Each row below holds a small network's activations on one input, seen along a few directions.
In each table, some parts of the input vary, and every possible input appears once, in random order.
A made-up example of a description, with smaller parts first: one of 3 separate values, together with either a single point or one of 9 places along a line or (one of 4 places along a line, together with one of 5 places around a ring).
Shared parts are said once, and a part with two or three values counts as separate values.

Other details of the inputs vary at random and push rows far along two fixed directions, the same in every table; ignore that.

Table:
row 1: [  4  15  -4  19  -1  19 -16   7 -15 -14   2]
row 2: [  7  -1  -4 -16  -7 -14  25 -20   3  -4  -1]
row 3: [  0   1   6 -15  -7  -4  20 -20   9   7 -18]
row 4: [  1  -3  -7 -11   0 -13  24 -21   2  -5  -3]
row 5: [ 12   2   0  18   6   9 -17  17 -12   4   4]
row 6: [  2  -3  -6 -17  -7  -5  12 -24  -2   0 -13]
row 7: [ -5   3  -6  -4 -18  -9  18 -28  10 -14 -20]
row 8: [ 10   2   0  13   7  10 -22  12 -13  -2   2]
row 9: [  4  11   3   3   9  18 -13  12 -13   5   7]
row 10: [  6   0  11  17   6   9 -21  14  -4   0  -4]
row 11: [  2  -7 -13  -8  -6 -12  22 -16   1   9 -10]
row 12: [  8   0  -5 -22 -11  -7  24 -20   4   3  -3]
row 13: [ 8  7 19 15  8  8 -9 19 -4 -3  9]
row 14: [  4   5   0  16  14  12  -6  19 -17   1   6]
row 15: [  2   3  16  12   7  15 -20  13  -8   2  -3]
row 16: [-70 -22 -32 -52 -10 -25 -45  29  51  -4  72]
row 17: [  7  -1  10  22   5   7 -18  19  -3   6  -1]
row 18: [ -1  -9  -1  -3  -8 -14  23 -15   9  11 -17]
row 19: [ -3  -4   4  -6  -1 -15  25 -19  10  -4  -9]
row 20: [-1  2 10 19 13 10 -6 21 -7  2  2]
Description of these inputs: one of 2 separate values, together with either a single point or one of 9 places around a ring.
Changing only the choice among 2 separate values turns row 10 into row 8. The same change can be made to row 16. Which row results? -> row 12

Table:
row 21: [-22   4 -60 -34 -34 -23  -4   2   5 -12  54]
row 22: [ 27 -15  -9   5 -11 -14  40 -67 -22 -12 -95]
row 23: [ 23  54  11  53  23  56   9  21 -53 -38   5]
row 24: [-16  -4 -42 -32 -31 -16  53 -30  -9 -26  16]
row 25: [ 25 -22   3   8 -13 -44  31 -45  32 -14 -44]
row 26: [ 11   3  65  68  13  36 -13  54 -24  38 -43]
row 27: [  7  41  24  25  44  54 -49  14 -41 -10  13]
row 28: [-45  -5 -73 -84 -35  -3 -29  17  41 -19  54]
row 29: [  2  -4   8  26  27   7 -27  74 -14  47  50]
row 30: [-23  55   0  25  12  52 -52  30  -9 -32  47]
row 31: [-33 -16  27 -45 -25 -26 -23  -7  56  -8  37]
row 32: [ 64  20  15   8  30  64 -26  30 -63  12 -25]
row 33: [-62 -37 -58 -68   2 -33 -12   2   1 -13  65]
row 34: [ 14  22  36  22  15  54 -67  16 -41   5   5]
row 35: [ 33  33 -22  57  -1  41 -47  20 -32  -1  23]
row 36: [ 16  -1  41  82  32  29 -10  52 -19  27 -50]
row 37: [ 42 -12  10 -22 -18 -47  55 -28   7   8  -2]
row 38: [  5 -15 -47 -25  -4 -21 -15 -43  -4  15   8]
row 39: [-25   6  50  21  18  33 -52  59  11  40  31]
row 40: [-30  28   0   0 -27  34 -58  13   6 -19  40]
row 41: [ 31 -14  56   6 -36 -29  55 -46  13  -5 -79]
row 42: [-39 -26 -64 -65  -8 -41 -28   0   4   6  65]
row 43: [  9  -7   1  33  23   4 -16  29   4  55  17]
row 44: [ 48  -5  21 -31  -2   3  90 -28   4  50 -71]
row 45: [-32 -34  -8 -26   8 -27  47  13  12  28  25]
row 46: [ 36 -18  30  17 -19 -37  56 -49  20 -19 -84]
row 47: [-72 -15 -53 -66  16 -27 -16  -8  17 -30  59]
row 48: [ 73  -6  17   9 -16 -34  61 -66  10  15 -48]
row 49: [ 10   0  26  28  -2  29 -31   4 -43   0 -43]
row 50: [-16   1 -57   6 -28 -13 -11 -29  17 -29  -8]
row 51: [ 36   1  28 -18  12  18 -20  47   9   3  15]
row 52: [ 34   8  34  -6   8 -24  87 -49   5 -27 -35]
row 53: [-80 -17 -71 -26 -38 -29 -43   6  47 -42  26]
row 54: [ 21  34  31  68 -19  54 -31  26 -46 -18 -38]
row 55: [-22  18  33  -5  22   2 -35  22  34 -21  49]
row 56: [-47  11  20  -2  34  11 -21  32  29  23  38]
row 57: [-19   7  22  21  45  13  16  42  -4  14  22]
row 58: [-20 -32 -24  -4  -2 -43  38 -29  44  29 -34]
row 59: [ -6 -25 -49 -20  -8 -33   7 -61   5 -11 -37]
row 60: [ 44 -16  31  -8  -7 -31  91 -38  -9  -8 -29]
Describe the family of inputs behind these rows. -> one of 4 places along a line, together with either a single point or one of 9 places around a ring
Changing only the place on the line of 4 turns row 33 into row 60. The same change can be made to row 32. Which row results? -> row 51
Changing only the place on the line of 4 turns row 48 into row 43. The same change can be made to row 55. Which row results? -> row 56
Which other rows does row 23 become when the place on the line of 4 takes its other values? List them by row number. -> row 47, row 52, row 57
Which other rows does row 21 become when the place on the ring of 9 takes its other values? List them by row number. -> row 23, row 24, row 30, row 35, row 40, row 50, row 53, row 54
